Each row below is a small network's average activation on inputs in which a field has the value named, seen along a few directions.
Related values have similar rows: they may be neighbours, one step apart, or belong to one group.
In the rows, zero is written as 128.

Other fields shift rows strongly along two fixed directions, in all tables alike. That doesn't count.

Kebir, 17 values:
n14: 136 138 141 147 154 138 101 83 118 102 114 159 152 129 133 96 86
n5: 136 165 108 104 133 156 91 96 118 140 104 138 125 101 111 121 146
n4: 142 154 80 106 135 157 100 117 93 152 118 111 126 103 115 124 165
n13: 120 132 112 129 105 168 96 175 119 148 131 60 135 98 128 151 169
n15: 128 126 130 121 148 137 100 99 127 147 107 139 127 107 124 140 125
n9: 142 174 98 123 130 155 118 98 95 123 119 145 136 116 124 63 145
n1: 119 117 152 156 139 111 128 92 135 110 131 147 134 139 135 105 77
n11: 146 135 92 104 88 199 69 180 110 160 134 56 136 87 126 156 209
n12: 121 138 154 149 116 141 131 126 117 90 124 125 140 131 129 97 109
n8: 126 122 139 132 127 83 198 140 132 98 143 150 121 164 128 106 116
n16: 148 116 132 133 109 156 78 149 135 140 128 101 138 119 137 143 123
n7: 115 102 116 106 149 66 184 155 168 176 149 141 91 149 127 195 145
n10: 127 121 155 152 130 113 132 98 131 91 122 156 146 148 138 102 71
n3: 112 113 131 124 158 85 161 112 156 140 123 158 104 145 122 160 115
n17: 134 138 122 131 124 116 158 112 114 94 135 160 138 142 124 64 130
n6: 99 71 145 111 108 77 187 217 166 173 159 96 94 158 141 230 153
n2: 123 117 167 148 124 119 146 129 143 93 135 136 133 140 133 122 90
The values of Kebir form a ring.
How many steps from neighbour to neighbour lead from n7 to n2, at the fewest? -> 8
Name the neighbours of n9, in listed order. -> n4, n17
Name the neighbours of n14, in listed order. -> n15, n1

Gude, 16 values:
l3: 116 137 165 150 127 129 125 96 122 84 123 143 148 139 134 91 86
l8: 122 111 141 125 155 66 191 98 143 121 136 191 109 164 128 120 100
l13: 152 162 128 140 112 173 105 125 107 95 139 128 159 125 128 66 123
l7: 126 134 139 141 110 156 105 135 120 110 120 114 139 117 122 110 131
l5: 149 121 104 119 109 179 53 150 124 180 122 70 136 92 130 178 166
l11: 103 105 144 131 130 92 174 166 159 134 140 114 106 141 133 160 130
l1: 129 135 112 110 116 152 110 140 131 132 125 103 119 102 119 147 151
l16: 118 167 151 138 153 95 169 59 106 71 121 206 132 144 116 32 90
l12: 151 109 100 120 124 138 101 139 130 167 125 109 122 129 128 159 150
l14: 138 147 96 118 105 178 95 155 106 142 131 87 140 101 132 122 170
l10: 105 83 134 114 141 51 212 180 161 153 158 137 94 171 133 194 138
l2: 132 123 102 108 130 143 92 129 129 171 113 108 123 106 120 166 150
l4: 133 190 126 122 135 179 89 74 96 87 94 150 149 95 110 64 126
l6: 125 114 136 142 118 119 129 142 126 116 128 112 135 127 134 130 118
l9: 129 123 142 137 151 104 143 107 140 132 124 147 119 138 131 137 93
l15: 122 86 130 134 133 92 156 153 147 154 149 130 117 157 150 172 125
Each value of Gude is a pair of two hidden parts, and every pair occurs once (2 first parts, 8 second parts).
l4 and l5 share the first part; l4 and l16 share the second. Which value has the first part of l16 and the second part of l5? -> l15
l8 and l6 share the first part; l8 and l2 share the second. Which value has the first part of l2 and the second part of l6? -> l3
l7 and l11 share the first part; l7 and l13 share the second. Which value has the first part of l13 and the second part of l11? -> l14
